Each row below holds a small network's activations on one input, seen along a few directions.
In each table, some parts of the input vary, and every possible input appears once, in random order.
A made-up example of a description, with smaller parts first: ring(5) and (point or line(9) or (values(3) and line(4))).
Shared parts are said once, and a part with two or three values counts as separate values.
In the rows, 128 means zero.

Other details of the inputs vary at random and push rows far along three fixed directions, the same in every table; ignore that.

Table:
r1: [179 132 163 147 168 133 154  96 128 150 158 119 132 135]
r2: [132  95 128 134 142 109 132 105 131 130 137 103 107 146]
r3: [173 115 150 146 170 138 151 110 115 143 148 148 171  91]
r4: [161 105 149 137 146 144 151 114 133 150 120 146 130  90]
r5: [ 93 114 125 109 106 119  86 164 153 143 123 134  84 127]
r6: [ 94 111 121 101 113 107 110 163 160 153 125 114  65 150]
r7: [129 153 128 151 153 146 151 113 105 116 113 133 198 119]
r8: [186 120 170 147 150 129 154 113 141 144 138 119 119 137]
r9: [146 135 143 124 145 155 167 133 118 161 126 175 162  57]
r10: [162 116 151 134 147 151 164 108 128 161 121 154 139  82]
r11: [ 43 149 110 101 108 149  84 176 155 147  89 149 108 110]
r12: [140 104 154 130 167 142 137 100 140 167 146 130 100 109]
r13: [ 93 113 126 109 103 130  87 153 152 140 121 134  76 128]
r14: [135 149 108 171 113 100 143  91 114  66 112  48 137 227]
r15: [123 108  95 133 106  74 130 129 118  88 136  67 117 203]
r16: [123  82 163 116 158 145 138 122 170 203 128 140  62  94]
r17: [131 107 139 127 151 104 107 136 147 150 149 107  91 153]
r18: [138 153 141 122 110 146 118 128 116 114 121 148 143 114]
r19: [111 147  91 117 102 105 108 144 109  85 134 116 146 161]
r20: [111  93 118 122 146 104 143 137 142 150 147 111 100 144]
r21: [166 127 149 137 132 143 171 108 111 129 121 135 153 108]
r22: [132 165 102 135  73 125 138 116  97  62 114 114 146 158]
r23: [130 175 130 146 144 140 142 120 107 100 119 130 205 133]
r24: [137 126 122 134 136 128 154 106 111 116 141 123 138 131]
r25: [112 117 142 109 129 121 109 152 154 161 125 139  91 119]
r26: [120 144 110 126 116 128  95 143 107  98 138 147 163 115]
r27: [135 119 133 130 146 109 123 131 128 137 145 123 136 130]
r28: [164 132 163 133 151 134 171 119 144 157 142 128 112 122]
r29: [107 172 113 108 112 159  86 128 100  99 130 171 158  96]
r30: [ 73 123  93 102 110 148  73 155 115 123 123 175 141  79]
r31: [ 93 115 108 110  94 147  96 143 126 121 106 156 117  90]
r32: [108 134 150 134 179 142 132 130 157 173 130 126 122 128]
r33: [150 193 119 127  83 146 107 136  87  55 115 164 206 114]
r34: [ 55 108 107 115 140 141 109 135 151 149 105 122  98 127]
r35: [ 98 175  95 105 102 185  89 119  88  93 118 198 174  73]
r36: [109 112 150  96 154 157 127 148 163 201 127 162  70  79]
r37: [165 136 157 173 150 135 192  94 127 126 102 100 162 136]
r38: [ 97 159 103 100 111 140  92 148 114 107 136 149 140 124]
r39: [120  98 102 133  90  72 129 140 137 107 117  75 102 191]
r40: [120 102 123 114 127  95 134 158 154 152 126 104  88 150]
r41: [ 82 142 110 126 111 124 118 161 145 129  93 119 133 136]
r42: [108  78 144 114 172 145 112 122 167 200 144 140  56  95]
r43: [146 134 151 125 141 152 129 143 127 156 129 177 162  56]
r44: [158 104 153 141 170 125 172  96 142 160 157 103  94 144]
r45: [124  93 125 121 127 103 148 144 146 156 122 110  97 134]
r46: [119 126  98 137  93 108  96 114 113  73 131  87 110 177]
r47: [ 54 113  86  84 111 148  86 147 129 135 119 155  95 101]
r48: [167  82 162 141 149 105 177 105 159 163 137  70  64 176]
r49: [156 142 145 130 163 150 130 126 113 138 148 174 182  72]
r50: [115 124 111 121 104  94 136 158 140 120 127 106 110 158]
r51: [ 88 107 110 103 111 114 104 168 155 155 119 139  94 122]
r52: [131 187 136 149 141 155 137 104 104  95 119 129 184 141]
r53: [167 144 155 142 153 137 130 117 116 127 157 137 158 113]
r54: [126 111 127 126 114 125 130 122 127 129 110 132 117 118]
r55: [220 149 172 163 145 116 183 100 120 118 144 109 172 153]
r56: [123 155 114 118  89 170 105 125 105  91 106 173 160  89]
r57: [121  88 123 125 143 113 132 112 145 147 137 105  91 146]
r58: [133 129 111 145  96  90  99 120 119  75 144  72 106 208]
r59: [ 80 139 110  99 121 132  73 152 129 136 133 156 113 111]
r60: [123 161 115 118 122 137 104 133 114 111 140 151 154 123]
r61: [110 148 123 143 121 141 148 135 124 122  89 134 175 110]
r62: [170 152 117 154  87  99 148 113  86  56 115 108 194 157]
r63: [214 137 167 168 138 131 191  77 113 113 135 106 161 147]
r64: [173 104 151 150 168 133 153  96 121 141 145 123 138 117]
r65: [155 146 166 157 158 143 167 112 147 153 109 110 131 139]
r66: [ 91 129  88 109 114 132  97 143 114 115 124 158 142 112]
r67: [128 168 145 110 160 188 130 121 111 155 146 204 161  47]
r68: [137 136 103 145  98 119 114 106  94  61 130 113 159 149]
r69: [136 107 152 124 172 107 146 130 157 178 162 107  82 148]
r70: [143 127 157 118 175 156 140 118 137 180 153 148 109  93]
r71: [ 96 100 112 112 107  90 103 165 150 137 117 109  87 154]
r72: [ 94 137  94 108 113 124  91 151 122 117 132 146 140 125]
r73: [147 123 161 122 155 128 160 140 154 175 143 134 106 113]
r74: [163 109 136 151 143  95 149 108 114 113 144  95 149 160]
r75: [140 124 112 138  95  84 118 146 126  90 121  95 133 174]
r76: [ 82 124 100 143  87 102 118 130 147 102  88  58  78 207]
r77: [150 152 118 140  82 106 128 122 117  73 123  93 131 190]
r78: [139 124 122 133 112 129 128 139 111 116 115 148 160 102]
r79: [ 94 137 111 100 136 137 112 153 130 141 141 162 136  96]
r80: [139 155 115 137  80 149 112 115  99  73 111 142 159 120]
r81: [184 117 163 155 164 112 147  98 132 136 159  95 119 162]
r82: [106 108 107 123  95 113 105 153 126 119 113 129 120 122]
r83: [140 150 127 125 135 158 137 100 104 114 137 148 150 107]
r84: [ 86  98 101 111  99 108 128 146 144 132 114 107  70 151]
Each input here is: values(2) and ring(6) and (point or line(6)).
Q: Changing only the values(2) part turns r52 into r65. The same change can be made to r57. Which row results?
A: r10
Q: Changing only the values(2) part turns r14 into r76. The same change can be made to r35. Which row results?
A: r63
Q: Changing only the values(2) part turns r1 into r77. The same change can be made to r42. Which row results?
A: r56
Q: A walk changes only the line(6) part. It starts at r26 and steps to r49. List the rest of the walk in order.
A: r27, r72, r19, r79
Q: Change only the ring(6) part in r26. List by row number the other rows that result.
A: r30, r46, r53, r58, r68
Q: A walk changes only the ring(6) part. It starts at r75 and steps to r33. List the rest of the walk in order.
A: r8, r56, r4, r78
Q: Change only the values(2) part in r66. List by row number the other rows that result.
A: r39
Q: Change only the line(6) part in r51. List by row number the other rows that result.
A: r40, r43, r50, r71, r75

Table:
r85: [151 135 144 134 141 148 154 128 119 139 119 159 169  83]
r86: [164 117 141 124 144 143 146 111 106 138 152 166 155  75]
r87: [106 142 128 110 124 176 116 122 126 141 116 174 129  75]
r88: [176 125 174 146 180 174 169  84 122 163 134 162 158  64]
r89: [ 96  89 119  97 131  99  76 174 159 167 149 133  69 130]
r90: [ 99 142 119 120 131 152 117 149 125 139 113 167 161  81]
r91: [181 162 134 134 132 163 144  88  71  88 151 175 205  77]
r92: [ 94 168 130 108 135 171 116 147 129 146 115 175 147  81]
r93: [ 35 135  50  97  43 113  58 179 118  69  86 134 122 144]
r94: [172  95 153 133 143 103 120 109 140 142 165 104  79 154]
r95: [170 149 174 142 190 178 169  94 126 172 141 166 163  74]
r96: [ 88 193  91 113  84 159  92 131  97  70 104 157 163 124]
r97: [141 107 148 143 140  90 160 141 160 154 125  77  95 176]
r98: [ 82 118 108 106 111 149  98 132 139 135 113 143  92 114]
r99: [ 76 141 101 106 112 143  99 162 131 130 107 162 141  99]
r100: [173 162 119 149 132 112 140 105  80  70 159 115 197 156]
r101: [ 54  93 104  95 108 116  96 175 166 166 108 135  65 119]
r102: [ 83 101 102 116 103 107 107 155 141 130 105 115 103 138]
r103: [151 166 114 155 108 117 142 119  91  66 115 118 207 148]
r104: [113 157  88 117 102 128  95 118  85  65 146 136 160 140]
r105: [ 62 109 116 101 150 139  98 157 163 180 123 137  80 116]
r106: [146  85 175 146 201 129 159 100 166 199 145 103  83 129]
r107: [ 88  96 105 116 101 120 108 139 142 130 108 117  90 134]
r108: [181 144 180 141 163 174 177  96 128 161 131 159 147  74]
r109: [170  81 149 158 132  82 170 107 151 135 130  54  81 196]
r110: [141 155 153 135 167 159 147 120 126 152 132 155 165  95]
r111: [192 143 195 152 194 163 192  88 137 175 144 137 147  96]
r112: [115 150 103 125  81 127 115 122 115  81 110 113 121 160]
r113: [107 132  70 118  63  83  95 149  92  52 130 108 145 174]
r114: [163 124 150 156 156  93 165 114 146 137 138  66 112 195]
r115: [131 110 141 133 146 105 151 143 156 162 124 102 104 151]
r116: [174 166 119 175 109 103 150  84  89  41 131  67 181 210]
r117: [152 194 128 150 134 165 139 108  82  82 125 162 228  98]
r118: [ 74  90 102  89 137 118  90 168 147 169 142 152  89  99]
r119: [164 103 145 141 151  73 120 126 144 132 171  70  89 196]
r120: [113 142 129 108 120 181 124 135 121 145 111 198 151  46]
r121: [157  83 177 131 174 140 173 119 169 212 131 133  81  92]
r122: [ 69  86 106 103 108 127  98 152 157 156 109 131  65 115]
r123: [105 103 111 130 110 114 116 121 141 119 120  92  82 166]
r124: [146 103 151 150 165 108 154 104 153 152 142  75  87 182]
r125: [112 147 130 112 111 155 130 154 127 137 105 172 147  77]
r126: [ 68  98 116  94 120 131 105 173 165 181 106 151  73  97]
r127: [174 167 129 153  80 124 158 109  93  58 111 111 176 156]
r128: [ 91 151 121 107 129 161 113 156 129 148 112 185 157  69]
r129: [115 141  75 116  46  75  67 160  98  40 130 105 132 190]
r130: [206 148 128 155  87  88 132 100  82  46 151  95 170 181]
r131: [149 100 148 160 167  88 155 109 150 145 140  57 105 195]
r132: [175  97 150 144 151  78 126 109 142 129 174  66  78 199]
Q: What is each input in this table made of?
A: ring(6) and (values(2) or line(6))
Q: Changing only the ring(6) part turns r125 into r127. The same change can be made to r85. Which row results?
A: r109
Q: Changing only the ring(6) part turns r132 into r94. The same change can be made to r106. Which row results?
A: r88
Q: Change only the values(2) part in r119. List by row number the other rows that result.
A: r100
Q: Change only the ring(6) part in r123. List by row number the other rows that result.
A: r90, r93, r116, r117, r122
Q: Which other rows agree with r97 in the ring(6) part? List them by row number.
A: r89, r90, r99, r103, r115, r118, r128
Q: Change only the values(2) part in r129. List by row number the other rows that result.
A: r113
